Each row below is a small network's average activation on inputs in which a field has the value named, seen along a few directions.
Related values have similar rows: they may be neighbours, one step apart, or belong to one group.

Other fields shift rows strongly along one fixed direction, in all tables alike. That doesn't count.

Gunid, 20 values:
n8: .08; -.08; .03; -.02; -.03; .00; -.07; .20; .04; .00; -.07; -.02; .00
n5: .10; .01; .00; -.03; .07; .03; -.05; .09; .07; -.06; .01; -.08; .10
n19: -.01; .01; .01; -.12; -.05; .02; -.01; -.05; -.02; .10; .01; -.07; -.06
n3: .06; .08; .01; -.07; -.03; -.06; .04; -.03; -.07; .03; -.02; -.02; .03
n17: -.03; -.03; -.03; .11; .04; .02; .01; .00; .00; -.08; .00; .08; -.02
n14: .07; -.06; .02; -.03; -.01; .05; -.07; .10; .03; .06; -.01; -.02; -.03
n6: -.01; .18; .03; -.16; -.06; -.08; .15; -.33; -.12; .10; .04; -.03; -.03
n15: -.04; -.11; .01; .07; -.05; .02; -.06; .24; .00; -.04; -.04; .07; -.02
n7: .14; .00; .06; .03; .07; -.02; -.03; .06; .04; -.01; -.01; -.05; .07
n1: -.11; -.08; -.03; -.01; -.07; .06; -.02; .13; .02; .01; .00; .00; -.08
n4: -.01; -.38; -.06; .14; .03; .12; -.24; .85; .19; -.15; -.09; .07; .13
n12: -.06; .05; -.04; .07; .04; -.03; .07; -.13; -.03; -.04; -.02; .07; .04
n9: -.14; .26; -.03; -.03; .00; -.09; .24; -.61; -.14; .05; .05; .05; -.04
n20: -.11; -.04; -.03; .04; .04; .05; -.01; -.02; .05; -.03; .05; .04; -.04
n2: .15; -.05; .03; .04; .07; .04; -.12; .12; .11; -.01; .03; -.05; .06
n13: -.10; -.04; -.07; .00; -.06; .01; .00; .10; -.01; -.01; -.01; .03; -.01
n18: .13; -.01; .03; .00; .07; -.03; -.06; .12; .03; -.06; -.02; -.06; .12
n10: -.16; .38; .05; -.10; -.14; -.17; .30; -.87; -.34; .17; .07; .02; -.24
n11: -.04; -.11; -.01; .13; .02; .06; -.05; .04; .09; -.08; .02; .06; -.01
n16: .09; .02; .02; -.05; .06; .02; -.02; -.03; .07; .04; .01; -.09; .03
A value of Gunid combines one of 5 hidden first parts with one of 4 second parts; all combinations occur once.
Changing only the second part turns n18 into n3. n2 has the same second part as n18; what does that change turn n2 into?
Answer: n14
Changing only the second part turns n19 into n20. n8 has the same second part as n19; what does that change turn n8 into?
Answer: n17
Changing only the second part turns n13 into n5. n1 has the same second part as n13; what does that change turn n1 into?
Answer: n16

Gure, 7 values:
m4: .05; -.24; -.02; -.17; -.06; .09; -.17; .61; .13; -.08; -.02; -.09; .14
m2: .24; -.29; .02; .14; .17; .08; -.32; .86; .23; -.17; -.02; -.11; .22
m5: .23; .05; .06; -.02; .10; .01; -.01; -.20; .14; .05; -.05; -.06; .05
m6: -.16; .23; .02; .07; -.09; -.09; .21; -.67; -.25; -.08; .06; .07; -.12
m3: .01; -.11; .02; .00; -.09; .04; -.11; .23; -.01; .14; -.04; .02; -.17
m7: -.03; .03; .01; .02; -.04; -.05; .11; -.15; -.07; .01; -.03; .18; -.03
m1: -.33; .33; -.13; -.04; .00; -.09; .28; -.69; -.17; .14; .10; -.01; -.09
The values of Gure form 3 separate groups.
Which other values are in the same group as m5? Give them in the order they are listed.
Answer: m2
Which other values are in the same group as m1? Give them in the order they are listed.
Answer: m6, m7

Sof, 20 values:
d6: -.02; .07; .10; -.01; -.12; .05; -.11; -.28; -.13; -.05; .18; -.13; -.17
d15: -.08; .05; -.06; -.03; .07; .11; .05; -.09; -.02; -.10; .11; -.23; -.03
d7: -.01; -.11; .02; -.23; -.14; .01; -.05; .30; .15; .07; .00; -.07; .00
d19: -.10; -.03; -.04; -.12; -.08; .00; .17; -.13; .02; -.03; -.06; .14; -.01
d14: -.01; -.08; .06; .16; .03; .04; -.03; -.07; .08; -.16; .00; .09; .04
d18: .19; -.03; .09; -.19; -.02; .06; .00; -.05; .08; -.07; -.10; -.01; .18
d20: .02; -.06; .05; .07; -.05; .02; .08; -.04; -.10; .12; -.09; .21; -.18
d10: .18; -.13; .07; .20; -.11; .01; -.19; .53; .02; -.09; -.20; -.03; .04
d11: .21; -.04; .12; .01; .07; -.07; -.11; .33; -.08; -.03; -.03; -.07; -.06
d2: -.11; -.12; -.04; -.12; -.02; .02; -.19; .58; .12; .05; -.08; -.08; .04
d9: -.03; -.25; -.03; .07; .10; .21; -.12; .07; .15; .07; .02; -.19; -.06
d1: -.21; -.12; -.08; .11; -.08; .02; -.07; -.02; -.07; -.06; -.11; .17; -.11
d4: .12; .13; .03; -.07; .19; -.04; -.03; -.15; .09; .26; .10; -.05; .06
d17: .18; .39; .06; -.23; -.05; -.12; .21; -.94; -.11; .16; .08; -.03; -.18
d16: -.19; -.09; -.16; .01; -.13; .01; -.06; .34; -.08; -.04; .06; .01; .06
d5: -.03; -.02; -.08; .08; .07; -.05; .05; .14; .10; -.27; -.01; -.03; .25
d13: -.19; .04; -.03; .07; -.02; .04; .15; -.21; .04; .17; .13; .16; -.20
d3: .12; .13; .00; -.14; -.06; -.14; .11; -.05; -.26; .07; -.04; .02; .12
d12: -.01; .21; -.10; .10; .16; -.03; .13; -.17; .05; .00; -.03; .14; .14
d8: .00; .05; .02; .25; .18; -.15; .03; -.08; -.05; -.10; .06; -.03; .08
The values of Sof form 6 separate groups.
Which other values are in the same group as d1? Give them in the order they are listed.
Answer: d19, d20, d13
Which other values are in the same group as d5? Give them in the order they are listed.
Answer: d14, d12, d8
Which other values are in the same group as d6? Give them in the order they are listed.
Answer: d15, d9
Which other values are in the same group as d2? Give them in the order they are listed.
Answer: d7, d16
Which other values are in the same group as d18? Give them in the order they are listed.
Answer: d4, d17

Domo, 7 values:
p7: .28; .29; .12; -.34; .01; -.12; .14; -.47; -.07; .05; .02; -.24; .17
p2: -.01; -.40; -.07; -.02; -.06; .15; -.30; .96; .20; -.01; -.11; -.02; .05
p4: -.37; -.16; -.14; .18; -.07; .10; .00; .11; .00; -.16; .04; .15; -.08
p3: .47; -.28; .05; .07; .34; .13; -.37; .83; .45; -.14; -.02; -.24; .35
p1: -.24; -.06; -.04; -.01; -.18; .08; .02; -.15; -.07; .10; .01; .08; -.27
p6: -.33; .04; -.12; .29; .04; -.02; .19; -.32; -.06; -.11; .04; .31; -.07
p5: .19; .56; .19; -.19; -.08; -.32; .32; -.97; -.46; .27; .02; -.04; -.14
The values of Domo form a line.
List every value one step from p5, in the order listed.
Answer: p7, p2
List every value one step from p6, in the order listed.
Answer: p4
